Sem: [129 100 118 114 133  71  93]
gok: [115 112 111 166 154 113 103]
Tum: [164 159 202 127 124 126 162]
Mek: [158 195 176 173 134 177 158]
sati: [144 138 127 132 105 146 132]
Vupi: [127 139 154 166 127 153 142]
Nuno: [151 122 128 187 133 150 131]
Nife: [129 100 118 172 160 155 109]
Pud: [138 184 150 178 135 182 144]
mene: [176 120 168 167  62 157  88]
Tiz: [157 175  62 120  88 168 167]
perm: [127 127 139 142 153 154 166]
Vupi
perm: [175 120  62 168  88 157 167]
Tiz
perm: [144 182 135 178 150 184 138]
Pud
common sati Vupi: 
[127]
chg Mek: [158 195 176 173 135 177 158]
4, [134]
perm: [132 144 138 127 132 105 146]
sati
chg Mek: [157 195 176 173 134 177 158]
0, [158]

